These are the activations of a small neural network, seen along a few directions. Each row is one input.
In each table, some parts of the input vary, and every possible input appears once, in random order.
Descriptions start from the smaller parts, as in this example, which fits no table here: line(4) and (point or line(9) or (values(2) and ring(8))).
Shared parts are said once, and a part with two or three values counts as separate values.

Other details of the inputs vary at random and push rows far along two fixed directions, the same in every table; ignore that.

Table:
r1: [ -1 -10   5   8   0   2 -14 -12  17   6   0]
r2: [ -6 -12   7   6   2   0 -14  -7  18  -3  -6]
r3: [-15   6 -11   2   0   9  -9  -9  12  -2   2]
r4: [ -5   8   8   9  -2  10  -1 -17   5   3  -7]
r5: [-12  12   9   7  -3   3  -5  -4   8  -4 -10]
r6: [ -9   7  10   3   7  13  -3 -10   5   1  -6]
r7: [ 43 -30 -42 -17 -38  17  37  79 -29  13 -17]
r8: [ -5 -11   8   3   9   5 -16  -6  16   4   1]
r9: [ -8   8  -4  -6   4  12 -12  -6  16  -1  -1]
r10: [-10  12   6   7  -2   1 -16  -1   7  -4  -8]
r11: [-10   6   9   7   0   7  -1 -11   7  -6 -13]
r12: [ 18 -17  -4 -15  12 -39  19   2 -18 -14  33]
r13: [ -7  15   8   8  -5   6  -6 -10   6   5  -3]
r14: [ -8  -5   7   1  11   8  -8 -12   8   6  -7]
r15: [ 20  10   5 -22  11 -32  24   7 -23 -13  26]
r16: [ 28  -8  -1 -19   9 -37  25  -9 -21  -9  23]
r17: [ 15   1  -2 -14   9 -31  32  -2 -29 -17  26]
r18: [-16  -7   1   8   6   5  -6 -15   3   4  -5]
r19: [ 22  10   2 -22  13 -36  13   9 -24 -14  29]
r20: [ -5  14   4   8  -3   3 -17  -7   5   5  -2]
r21: [-19  11   4  11   0   6  -5  -6   2   1  -1]
r22: [ 11 -39 -24  16 -37  54   8  62  -8  35 -53]
r23: [ -4  10  -7  -1  -5   9 -11 -13  16   1  -1]
r24: [-16  11   0  11   2   3 -15  -3   1   1   2]
Each input here is: values(4) and (point or line(5)).
Changing only the values(4) part turns r19 into r24. The same change can be made to r8. Which row results?
> r12
Which other rows does r6 become when the values(4) part takes its other values? List them by row number.
> r4, r11, r17

Table:
r25: [-55  32 -11  31   0  40 -24 -19   7  15  -5]
r26: [-16 -11   6  14   4  27 -49 -12  46  24  -8]
r27: [  9  24  12 -36  25 -50  32 -39  -5 -49  24]
r28: [ 35  -8  10  -8  -3  -6  32  36 -37   8  -2]
r29: [ 10  43  14 -13  16 -41   3   2 -32 -17  34]
r30: [ -1  -2  31   4  23 -21 -18 -38   8  -5   3]
r31: [ -8  -2   4 -13  15 -20  -2 -45  23 -28  -7]
r32: [ 23   7 -46   7 -61  63  15  91 -22  34 -35]
r33: [-38  11  33  32   0  22 -15 -17  16   2 -31]
r34: [ 38  -1 -12 -19 -21   4  41  28 -19  -2  -1]
r35: [-44   4   6  28   9  41  -5 -38  13  15 -15]
r36: [ 30  25 -17 -18 -18  -5  18  43 -34  13  14]
r37: [-20  -9  -5  13  -6  31 -44 -15  53   8 -11]
r38: [ -1  53  -4 -34  18 -54  15 -23 -13 -50  36]
r39: [-23 -15  17  24  11  23 -55  -5  34  18 -13]
r40: [  6 -23  -6 -11  23 -36  28 -39 -21 -11  34]
r41: [ 21 -57 -18  25 -45  38  22  79 -25  35 -54]
r42: [ 27 -33 -31 -30  -3 -21  17  34  -3 -16  10]
r43: [ -4  38  13  -4   9 -49  13   5 -31 -29  29]
r44: [  6   1  19  -5  16 -17 -12 -45  19   1   7]
r45: [ 20 -39  -5  -4  -1 -32  11  42 -19  -5  15]
r46: [-18  19  22  15  -1  37 -21 -26  29  20 -24]
r47: [-43 -28 -12  24   9  33 -36 -20  28  20   1]
r48: [ 46 -26 -21 -19 -20  -8  34  22 -13  -1  -1]
What is each input in this table made of?
> line(4) and (point or line(5))
Changing only the line(4) part turns r40 into r47. The same change can be made to r41. Which row results?
> r45
Which other rows does r30 become when the line(5) part takes its other values? List them by row number.
> r31, r41, r44, r48
List by row number the other rows that have the line(4) part in common with r33.
> r27, r28, r34, r35, r46
Which other rows does r43 become when the line(5) part takes its other values? List them by row number.
> r29, r32, r36, r38

Table:
r49: [-49 -10  39  23  26  -4 -55 -54  39 -17 -21]
r50: [ 45  -2  21 -25  16 -30  23 -32   5 -28  21]
r51: [ 16  16  37  -4  19 -60  -5 -11 -36  -5  34]
r52: [-58  56  47  22  19  22 -23 -58   8  -9 -32]
r53: [ 24  42   6 -18  13 -60 -18   1 -10 -14  43]
r54: [  0  17 -33 -29  -3 -36  25 -30  -4 -32  45]
r55: [ 29  30  38  -8   9 -57  -7   0 -12 -18  41]
r56: [-58  26  43  54  31  -4 -52 -50  14  15  17]
r57: [ 35 -42 -58 -34 -23  15  24  74 -20  26  22]
r58: [-64   7  19  42  12  15  -9 -79  28   1 -14]
r59: [ 47 -60 -11 -22 -16   3  37  62 -37  33 -15]
r60: [-16 -18 -43  17 -28  90 -30  11  30  36 -29]
r61: [ 19  23 -17 -31  -2 -48  25 -29   6 -32  16]
r62: [ -6 -35   3  31 -20  79 -18  -2  14  42 -67]
r63: [-21  26   7   4  19  21 -48 -73  62  -7 -15]
r64: [-51  81  18   8  14  19 -35 -45  34 -18 -21]
r65: [ 30 -67 -24  -3  -6   6  48  63 -42  40   5]
r66: [ -5 -34   8   3  37 -57  14 -14 -21 -27  37]
r67: [ 16 -23   6  -3  34 -29  36 -44 -26  -9  35]
r68: [ 13  54  32 -22  10 -33  34  -8 -21 -39  15]
r69: [-12 -16 -21   7 -21  63 -40  31  51  43 -49]
r70: [ 15  -6 -18   9 -15  20  71  69 -77  20 -10]
r71: [ 30  -7  28 -34  21 -46  12 -13  15 -19  29]
r72: [-18 -22 -26  21 -23  51 -49  44  43  17 -56]
r73: [-29  14 -27  35 -35  64 -58  48  13  44 -11]
r74: [ 53 -26 -20 -14 -51   6  61  59 -23   3 -25]
r75: [ 12  -2  12 -16   3 -46  39 -41 -22 -25   6]
r76: [-11  58 -15 -29  13 -25  22  -8 -29 -36  46]
r77: [ 28 -48 -62 -18 -25   4  14  86 -26  -1  14]
r78: [-14 -33   8  32 -27  56 -40  42  44  13 -60]
Changing only one part turns r68 into r52. The same change can be made to r71. Which row results?
> r59
What is each input in this table made of?
> line(5) and (values(2) or line(4))
List by row number the other rows that have the line(5) part in common with r73.
> r54, r57, r60, r76, r77
